[[ -2  29 -13   4]
 [-24  17 -19  22]]
17

[[  0 -34   0   3]
 [  3   3   1  -3]
 [-22  -1 -21  -7]]
-1

[ 33   8 -11  29]
8

[[  5   8  18  -4]
 [ -7   1 -40 -22]]
1

[ 31   4 -18   3]
4

[ -7 -28   7  -8]
-28

[[-11  38   9   8]
 [-13  10   3  10]
 [ -8   2   3  -4]]
2

[-4 13 31  2]
13
---
[ 0.00  0.59 -0.24 -1.40  1.37  0.51]	1.37

[[  3.01 -10.59  14.41 -15.45  -1.74   6.45]
 [  8.65  -4.92  -5.63  17.15   1.86   2.80]
 [  3.38   7.88   0.47  12.82   6.90   7.26]]	6.90

[[ 0.00  0.20 -0.01  0.03 -0.22 -0.02 -0.15]
 [-0.04 -0.03  0.17  0.05  0.00  0.01 -0.12]]	0.01

[[-119.044  -71.364  132.947 -163.524  -26.421  -85.609]
 [-130.587   12.974   59.604    8.278  177.458   35.645]]	177.458

[[ 0.221  0.147  0.091 -0.073  0.211  0.022]
 [ 0.159  0.181 -0.144 -0.022 -0.115 -0.088]]	-0.115

[[ 219.90   14.80 -185.26   95.63  218.91 -116.63   86.99]
 [  82.92 -213.19   52.22   34.69  -95.61  -45.69   89.07]]	-45.69

[[-1.24  1.77 -0.31  0.15  0.73 -0.31  0.37]
 [-0.97  0.98  0.26  0.27  0.45  0.26  0.38]]	0.26

[ 0.52  1.34  1.53 -0.93]	1.53

[ 14.024  -7.065 -10.964  -2.577]	-10.964

[ 16.0 -10.1  -3.4 -12.7  11.1]	-12.7
---
[-0.3  1.3  1.7  0.5 -1.3] -> 1.7, 1.7

[ 0.04 -0.04  0.18 -0.15 -0.09  0.19 -0.20] -> -0.15, 0.19

[ 16.6   2.4 -10.4   3.8   0.1] -> -10.4, 16.6

[-0.454 -0.972  0.374  0.321  1.220] -> 0.374, 1.220

[ 0.054  0.095  0.070  0.047 -0.047 -0.105  0.158] -> 0.047, 0.158

[[-100.8   25.2    4.1   31.5    0.1   16.8   57.5]
 [ 173.2  -65.6  -34.3  -47.4  -45.0  -95.6 -154.5]
 [ -47.6   10.3    2.3   15.1   -2.2   -6.0   21.9]] -> -47.4, 173.2
---
296,254,479,601,208,536,448
47,77,149,847,26,689,59
==> 689

503,290,15,832
542,768,257,876
==> 257

34,53,24,31,13
29,17,49,12,88
==> 12

-27,-24,30,-13,-40,13
-1,-40,-17,4,12,-13
==> 12

-175,851,-80,-38,-150,22,341
-101,350,-625,-176,-157,-294,759
==> -294

3118,9246,3199,9812
4248,7691,4362,7742
==> 4362

109,283,436,746
107,312,443,766
==> 443

43,37,24,78
4,17,34,59
==> 34
---
array([-25,   1,  -1,  17,   0, -32]) => 1
array([-30,  24, -29,  29,  30]) => 24
array([ 35,  27,   8,  33, -26,   7,  31]) => 27
array([ -2,  10,  -6,  13, -36,  -3]) => 10
array([-29,  14,  -8,  13,  -9, -13,   8]) => 14
array([-38,   1, -11,   9,  14]) => 1
---
0,15,1,8,-36 ans = 1
8,35,-12,18,16 ans = 16
-29,38,-11,-2,29 ans = -2
17,31,-18,32,-20 ans = 17
10,34,-14,11,-13 ans = 10
11,-5,-1,29,2 ans = 2
-23,27,-7,-30,25 ans = -7
32,-1,-37,38,-20 ans = -1
-9,36,-12,0,-4 ans = -4
---
[[-23   6   3  30  20  -7]
 [ -8  14   6  25  18  16]
 [ -5 -12 -16  -3  -5  16]] | -5

[[ 25 -31  -4 -20 -25 -24  28]
 [ 21 -37  -9 -25 -23 -21  29]
 [ 23 -33  -9 -23 -19 -20  32]] | 23

[[ -5  -4  -5  29   2  -2]
 [ -1  -2   0  -1   1  -2]
 [ -9 -12  -7  -3   3  -6]] | -9

[[  1 -13  -8   3  -5  -4   4]
 [  2  -5  -3   3  -5 -16   5]
 [ -8 -22 -22 -16 -17  29  19]] | -8

[[-14   9  -7  26  16  22  21]
 [-28   6  11  33  28 -18 -12]
 [-16 -34 -31  -6 -19  27  27]] | -16

[[ -2   9  35  33  18 -24]
 [-15  11 -11   6   0   1]
 [-31 -17  -3  25   3   4]] | -31

[[-2 25 13 15]
 [-2 27  9  6]
 [ 5 39  7 -2]] | 5

[[ 40  16  -4 -31   4  38]
 [  2 -21  12  16 -32 -22]
 [-31  14  -3  16  36  -4]] | -31

[[ 10 -27 -17  12]
 [ -5 -20   5  -5]
 [ -9  -3   8  34]] | -9
---
4,3,6,1
4,4,4,7
2,5,1,1
-> 4

166,-201,861,859,856,-928,-143
-258,-231,-117,-161,-94,-219,-84
-98,-362,-92,-143,-44,-171,16
-> -258

298,418,569,151,369,344,169
473,256,266,120,863,749,370
512,654,208,355,694,621,232
-> 473

208,77,161,147,128,200
121,189,202,79,150,92
60,206,116,91,175,198
-> 121

2,5,5,3,5,4
8,2,3,5,5,4
2,4,6,2,4,5
-> 8

-20,14,-16,28,-6
-2,25,-27,7,-7
-1,9,-27,-6,-1
-> -2

21,25,-27,7,-19,28,-29
17,20,-22,4,-20,24,-24
14,16,-23,1,-35,22,-30
-> 17

4,4,7,4,4,4,6
4,4,5,3,4,3,6
6,5,3,6,5,2,5
-> 4
---
Input: 6274  6695  6084  8358  7755  3235  8418
Output: 7755

Input: 61  68  73  23  98
Output: 98

Input:
7318  4978  7123  7557  8598  5178  3307
2742  4145  9116  3967  8956  8071  6983
7380  7486  3641  7776  5911  3813  5171
Output: 8598

Input:
 22   36   22    7   35
-28   14   27   19    5
 25   34   17    7   31
Output: 35

Input:
  3   11  -40  -43
-48   12   -5  -43
 28  -37  -42  -15
Output: -48

Input: 201    6  225   59   25
Output: 25

Input: 656  908  222  625  455   99
Output: 455

Input:
-304    22   191  -222  -126
 749  -669  -280   352  -991
Output: -126
---
Input: 2	952	746	872	987
Output: 952

Input:
524	412	471	438	336	579	440
862	460	714	252	-541	999	334
452	461	459	478	503	455	477
Output: 412

Input: 46	58	3	14	98
Output: 58

Input:
753	446	57	741
847	465	39	747
Output: 446

Input: 112	110	171	219	202	43
Output: 110

Input: 2	2	7	7	4
Output: 2

Input: 24	-9	12	-30	6	38
Output: -9

Input: 5	1	3	2	7	1
Output: 1

Input:
79	-28	-587	-626	121
424	458	762	938	430
Output: -28

Input:
-36	25	-14	16	25
-40	29	-15	20	26
Output: 25
---
  9  -22   -6   14    7    4    7
 10  -35   -4   22  -19  -15   13
value -15

 -4  -15   21   28   12
 -1  -16   16   30    8
value 30

10   6  19  12
 2  32  16   3
value 16

 -3   18   16    7  -23  -10  -10
 -2   25   21   10  -33  -15  -11
value -15

-21  -17  -22   22   32
 -4   -8   -3  -19   -7
value -19

 11    8   27  -31  -33
 10   12   34  -38  -34
value -38
---
[[ -7  20  14 -16   5  21]
 [ -1  16  31   7 -11  17]] -> 7

[[-16  14  -3   1  13]
 [ 21 -30 -11   4  13]] -> -11

[[ -7   0   3  18  29]
 [  5 -34 -12  19 -13]] -> -12

[[  5   2  -3 -29  -1  -8  10]
 [-16 -37  -1  18  -3 -16  -6]] -> -3

[[ 36 -21 -14  -6]
 [-24  25  27  -7]] -> 25

[[-16  -1   9 -13   3   6]
 [ 37   4 -12 -12  24 -14]] -> -12

[[  9 -18  15 -15  31 -12  14]
 [-19  31  -8   6   6   1  -6]] -> 6

[[-11 -40 -27   1  25  23]
 [-28  15 -19 -13   7 -20]] -> -13

[[ 28  23 -16   4 -17  -7  -8]
 [-14   1  32  21  18  13 -10]] -> 18
